A small network was shown many inputs. Here are its activations along a few directions, one row for each input.
Each table varies a few parts of the input and shows all the possible inputs, shuffled.
A made-up example of a description, with smaller parts first: one of 8 places around a ring, together with either a single point or one of 9 places around a ring or (one of 3 separate values, together with one of 4 places along a line).
Shared parts are said once, and a part with two or three values counts as separate values.

Other details of the inputs shift rows strongly along two fixed directions, in all tables alike. That doesn't count.

A family of inputs:
x1: [ 25   0 -15 -13  32 -11  21  13  10 -14 -27]
x2: [-25  22   0   6 -15  11   0  10   3  -3  15]
x3: [  2 -15   3  -7 -33  -7 -10 -32 -29  19  17]
x4: [ 16 -12   4  -3 -24   4 -16 -50 -11   0   9]
x5: [ -5  23  26  15  -5  14   8  12  40 -19   5]
x6: [-14   2  17  14 -17  16 -11   8 -12   6   6]
x7: [-16  -3  11   1 -21   1   0  10  12  -9  14]
x8: [ 21  -6 -18  -7  29 -15  15   9  16 -19 -31]
x9: [-28  25  24 -10  -3   9   7  34  26 -23  17]
x10: [  8 -18 -16 -10  29  -3   2  37   2   9 -21]
x11: [-23   8  12  -6 -13  -3  -7   6  11 -16  12]
x12: [ -4   9  18   8  -6  20   2  -9  23 -16   5]
x13: [ 17   1 -10   0  39  -5  17  36  48 -18 -17]
x14: [-13   9  17   2 -12   9   9  14   0   1  19]
x15: [  5 -22 -35  -6  25 -24  -4 -26 -32  28 -17]
x16: [ -3   1 -11 -14 -35  -7 -18 -32 -31  16  16]
x17: [ 12  17  22   0 -10   9   4   1  20 -10  13]
x18: [  5  -7   8   4 -23  -3 -17 -26 -41  19  18]
x19: [ -4  20  21   9 -12   7   9  -5  15 -26  -8]
x20: [ -1  14  19  10  -1  25   6  -6  16 -13  11]
x21: [-20   0  19  12 -17  14 -12  15   4  -1  -1]
x22: [ 29   2 -14  -2  40  -6  17  14  15   6 -14]
x23: [-23   1  13  10 -18   5   4   6  12  -3   9]
x24: [  4  -9  10   1 -27   5 -21 -22 -42  25   9]
x25: [-19  26   3  -5 -14   9   1  14  -1  -2  19]
x26: [ 12 -18 -32 -16  26 -25  -3 -22 -35  29 -13]
x27: [  9 -17 -18  -8  32 -11   6  33   4   3 -12]
x28: [-28  17  -1   4 -19   6  -5   7  10  -6   8]
x29: [  0  24  22  11  -8  11  13  -2   7 -23  -2]
x30: [ 38 -27 -29 -16  24 -10  -1 -34 -16  18 -15]
x31: [ 4 20 21 16 -5 13  6 -2 19 -7 11]
x32: [ 24  -4 -16  -8  44   5  17  10  13   0 -13]
x33: [ -2 -15 -23   4  33  -8  19  25   7  11 -14]
x34: [ -7  -5 -15  -8 -37 -11 -24 -35 -25  10  12]
x35: [-25   9  22  16  -9  11  -2  27  19 -15   9]
x36: [  1 -21   4   0 -35  -3 -30 -27 -31  15   3]
x37: [  2 -26 -35  -8  21 -29  -8 -28 -24  25 -23]
x38: [  1 -14 -19   9  37  -7   8  30   1   7 -15]
x39: [  4 -22 -21  -2  29 -15   0  30  10  -3 -16]
x40: [ 20  10  12  -2 -22  -2  -1 -42 -31   0   2]
Description of these inputs: one of 5 places around a ring, together with either one of 3 separate values or one of 5 places along a line.
Question: The inputs of x34 and x28 match in every part but the place on the ring of 5. If x8 is changed in the same way as x34 into x28, which row does it become?
Answer: x19
Question: Change only the place on the ring of 5 in x14. List by row number the other rows that result.
Answer: x3, x7, x23, x33
Question: Change only the choice among 3 separate values in x31. List by row number the other rows that result.
Answer: x20, x29

A family of inputs:
x41: [-33  20   8  -4 -13   7   0  25   6  -7  21]
x42: [ 10 -12 -14   1  37 -10  10  19   0   5 -23]
x43: [-15  10  26  15  -6  15   1  13  17 -10  13]
x44: [  8  10   9   4 -37   3 -12 -50 -34  16  18]
x45: [ -6   7  26   6 -11  23  -3  23  11 -10  11]
x46: [ -9  16  19  14 -12  14   5  10  23 -13  10]
x47: [-35   8  10   3 -18   4  -5  24  16  -7  16]
x48: [ 18  -7 -21 -12  30 -18  11  11  11  -7 -22]
x49: [ 24 -30 -34  -9   3 -20 -12 -55 -35  22 -22]
x50: [ -7  21  22  10 -13  11   7  14  13 -17   6]
x51: [ -5  28  17  -7  -9  10   7   6  20 -19  17]
x52: [ 18 -18 -13  -3  32  -7  10  27  -1   7 -18]
x53: [-18  -6   5  -2 -48 -11 -24 -33 -41  15  17]
x54: [ -6  18  18  -3 -13  11  -2   8  24 -24   8]
x55: [-12  18  22   1 -12   8  10   7  16 -25   5]
x56: [ 16 -24 -16   1  33  -4   8  23   8  12 -14]
x57: [ 24 -33 -27   0   8 -16 -19 -45 -43  33 -19]
x58: [ 10  -2 -26 -12  36  -9  19   6   8   0 -17]
x59: [ 17 -11 -17  -7  37  -1  13  24  -1  13 -10]
x60: [ -8  19  18  11 -13  18   1  12  18 -16   5]
x61: [  1  -6  10   4 -40  -2 -15 -59 -22   7  14]
x62: [-11 -16 -33  -9  26 -13  -2  28   3   8 -19]
x63: [  9  -5   9  -1 -42  -6 -20 -57 -19   6  18]
x64: [ 10  -4 -19  -3  42  -5  12  16   0  10 -14]
Question: The inputs of x64 and x42 match in every part but one. If x51 is changed in the same way as x64 into x42, which row does it become?
Answer: x48
Question: What do these inputs look like to the network?
Answer: one of 4 places along a line, together with either a single point or one of 5 places along a line
Question: Change only the place on the line of 4 in x41. List by row number the other rows that result.
Answer: x47, x53, x62
Question: A walk changes only the place on the line of 4. It starts at x61 and steps to x49. List the rest of the walk in order.
Answer: x55, x58

A family of inputs:
x65: [  9  -1  21  -1 -27  19 -22 -23 -17  -2  12]
x66: [-23  24  11   5  18  14  16  17  27 -14   2]
x67: [  3   6  37  -4 -34  11 -11 -21 -20  -1  35]
x68: [ 21 -31  -8   3 -15 -11 -12 -39 -18  24  -3]
x69: [  7  -6 -33 -20  35  -7   5   7  11  -5 -29]
x70: [ -6 -15 -31 -17  29 -18   6  34  -7  16  -5]
x71: [ -2   2  41  11 -35   9 -13 -20 -21 -10  13]
x72: [-18  15  15  10  -9  10   9  19  44 -28  14]
x73: [-34  18  11  -2 -13  21  -8  47  19 -15  10]
x74: [ -8  22   1  -2   0  17   6  22  30 -27   1]
x75: [-34  13   6  12  10  16   5  44  13   2   9]
x76: [  8  -3 -31   6  42  -5  19   7   9   7 -18]
x77: [ 16 -14 -25   1  28 -17   5  12  21   6 -20]
x78: [  2  12  17   9 -31  -5  -8 -22 -18  -3   2]
x79: [ -6  33  18   2 -12  22  -1  27  29 -25   6]
x80: [ 18 -16 -15   1  31 -13  17  20   1   2 -32]
x81: [  1 -19 -28 -10  35 -19   8   3  23  -1 -22]
x82: [ 26 -27 -12   7  16  -3  -9 -37 -38  32  -8]
x83: [  4  -2 -17   2  21 -15  16  11   7 -13 -22]
x84: [-10   3  34  10  -2  19   1  28  36 -23  15]
x85: [-25 -13   6   6 -36  -2 -23  -9 -11  12  20]
x86: [ -8  22   6  -7   4   3  18  24  25 -21  16]
x87: [ -3 -29 -25  -1  -8 -27 -17 -21 -49  28 -15]
x88: [ -5  -1 -10  -7  22 -16  13   6   5 -12 -24]
x89: [-14  19  23 -14 -38   1  -6 -33 -13  -6  31]
x90: [ 20 -16  -7  10  -3   1  -4 -39 -33  32  -3]
x91: [ 24 -13 -25  -9  31   2   7  19   8   5 -28]
x92: [  2  17  13  15 -20   9  -7 -26 -13  11  13]
x93: [ 31 -23 -17 -13  -1 -18  -1 -34 -36  30  -1]
x94: [  2  22  23  -3 -40   2  -8 -22 -13   1  30]
Question: What do these inputs look like to the network?
Answer: one of 5 separate values, together with either a single point or one of 5 places along a line
Question: The inputs of x68 and x91 match in every part but the choice among 5 separate values. If x85 is changed in the same way as x68 into x91, which row does it become?
Answer: x73
Question: Change only the place on the line of 5 in x80. List by row number the other rows that result.
Answer: x71, x78, x83, x88
Question: Change only the place on the line of 5 in x90. List by row number the other rows that result.
Answer: x66, x76, x82, x92
